These are the activations of a small neural network, seen along a few directions. Each row is one input.
Each table varies a few parts of the input and shows all the possible inputs, shuffled.
A made-up example of a description, with smaller parts first: one of 6 places along a line, together with either a single point or one of 9 places around a ring or (one of 2 separate values, together with one of 5 places around a ring).
Shared parts are said once, and a part with two or three values counts as separate values.

Other details of the inputs shift rows strongly along three fixed directions, in all tables alike. That doesn't count.

Table:
row 1: [ -8 -24  22 -23  -3  14 -11   2   9  25 -10  34  12 -16]
row 2: [ -6 -28  12  -9   0  16 -15  -1   4  27 -10  37  10 -20]
row 3: [  1   2  -5  -1  -7   2   2  12 -12 -10  16 -13  -6   1]
row 4: [  2   3  -5  -2  -9   3   4  11 -11  -9  16 -13  -5   1]
row 5: [ -4  11 -16   4 -11   1  -1  -4  -2   1  13 -14  -3 -13]
row 6: [ -3   9  -4  -6 -18   1  -1  -2  -1  -4  15 -18   4  -3]
row 7: [ -6  17  -9  33  20 -16  20  17  25  20 -49  -5   8  39]
row 8: [-12 -27  17 -22   3  12 -12   5   2  23 -10  36  12 -15]
row 9: [ 13   3  28  -9  51 -14  -3 -56  -3 -55  -3  19 -32  15]
row 10: [  2 -29  15  -6  -1  19  -7   8   1  23 -12  39   0 -16]
row 11: [  9   3 -11   6 -11   6   6   4  -5  -6  10 -13  -8  -7]
row 12: [  9   3  -5  13 -12   1   5   4 -10  -6  12 -11  -4  -8]
row 13: [  5   7   0  -3 -14   5   6   9  -4  -7  15 -15  -5   0]
row 14: [  4   5  -3  -3 -13   5   7   9  -8  -7  15 -13  -3   1]
row 15: [  0   5  -9  11 -13  -3  -2  -4  -7  -2  14 -15   6 -12]
row 16: [  2   3 -14  -2 -13 -13  -6   2  -6  -1  19 -13   0  -3]
row 17: [ 10   2 -10  -1 -13  -9   0  11  -9  -6  16  -9  -9   0]
row 18: [ -8   3  -8  -3  -7  -1  -5   4  -9  -6  18 -17   4  -3]
row 19: [  0  13 -17   0  -8   2  -4  -1  -5   0  11 -15   0 -13]
row 20: [ -4 -27  11 -14   0  15 -11  -2   8  26 -15  36   9 -23]
row 21: [ -6  15   3  24  14 -15  19  18  26  14 -46  -7  14  49]
row 22: [ 19  10  19  -6  55 -12  -4 -59  -4 -49 -10  19 -38   5]
row 23: [-16  13  -4  24  21 -20  11  13  26  15 -41 -10  25  44]
row 24: [ -4   7  -6  -5 -13   1   0   0  -4  -3  18 -17   6  -3]
Description of these inputs: one of 2 separate values, together with either a single point or one of 5 places along a line or one of 6 places along a line.
The inputs of row 8 and row 4 match in every part but the choice among 2 separate values. If row 5 is changed in the same way as row 8 into row 4, which row does it become?
Answer: row 7
Which other rows does row 22 become when the place on the line of 5 takes its other values? List them by row number.
Answer: row 7, row 10, row 11, row 12
Which other rows does row 22 become when the choice among 2 separate values takes its other values? List them by row number.
Answer: row 19
Which other rows does row 16 become when the choice among 2 separate values takes its other values? List them by row number.
Answer: row 17

Table:
row 25: [  7  10 -10  12  -8   2   9   8  -5  -6   7 -17  -6   1]
row 26: [ -3 -10   6 -18  -3  11 -13 -16  -3   5   9  19  -2 -28]
row 27: [ -3  16 -16   4  -8  -3   1  -4   3   0   7 -20   3  -4]
row 28: [ -5 -12   0  17 -11   7   8  36  11  36 -26  10  20   8]
row 29: [ -2   8 -20   6  -5 -14  -5   1  -5  -1  13 -18   3  -2]
row 30: [ -4  12 -14   8  -8  -3   0  -3  -1  -1   9 -22   7  -3]
row 31: [  7  12 -11  10  -8   3  10   9  -4  -5   5 -16  -9   2]
row 32: [-13  -5   2  -1 -11   6   7  38  15  35 -24   7  23  13]
row 33: [  1   6 -10  -1  -6 -12   0  13  -7  -7  14 -17  -1  10]
row 34: [ 13  14   9   8  35 -12   8 -30   7 -27 -20   5 -23  19]
row 35: [ 10   6 -16  10  -6  -8   3  13 -10  -6  10 -13 -10   3]
row 36: [ -1 -19  19 -20  -6  11  -9  -5  -8  -3  14  18   0 -14]
row 37: [  2  10  16   0  34 -15   4 -30   5 -30 -12  -1 -10  26]
row 38: [ -3 -17   9 -12  -4   9 -15 -17  -6   3  12  18   3 -26]
row 39: [ -3   7  -4   2  -9  -2   5   7  -4  -8  12 -21   4  10]
row 40: [  2 -10  15 -29  -5  13  -7  -4  -3  -1   9  19  -7 -16]
row 41: [  8 -18  12 -10  -4  16  -5  -4  -9  -2   8  22 -10 -21]
row 42: [-12  -9  15  12  34 -11  -2 -13  24  18 -48  26  17  22]
What do these inputs look like to the network?
Answer: one of 3 separate values, together with either a single point or one of 5 places along a line
Which other rows agree with row 38 in the choice among 3 separate values? List them by row number.
Answer: row 26, row 27, row 29, row 30, row 42
Which other rows agree with row 40 in the choice among 3 separate values? List them by row number.
Answer: row 32, row 33, row 36, row 37, row 39
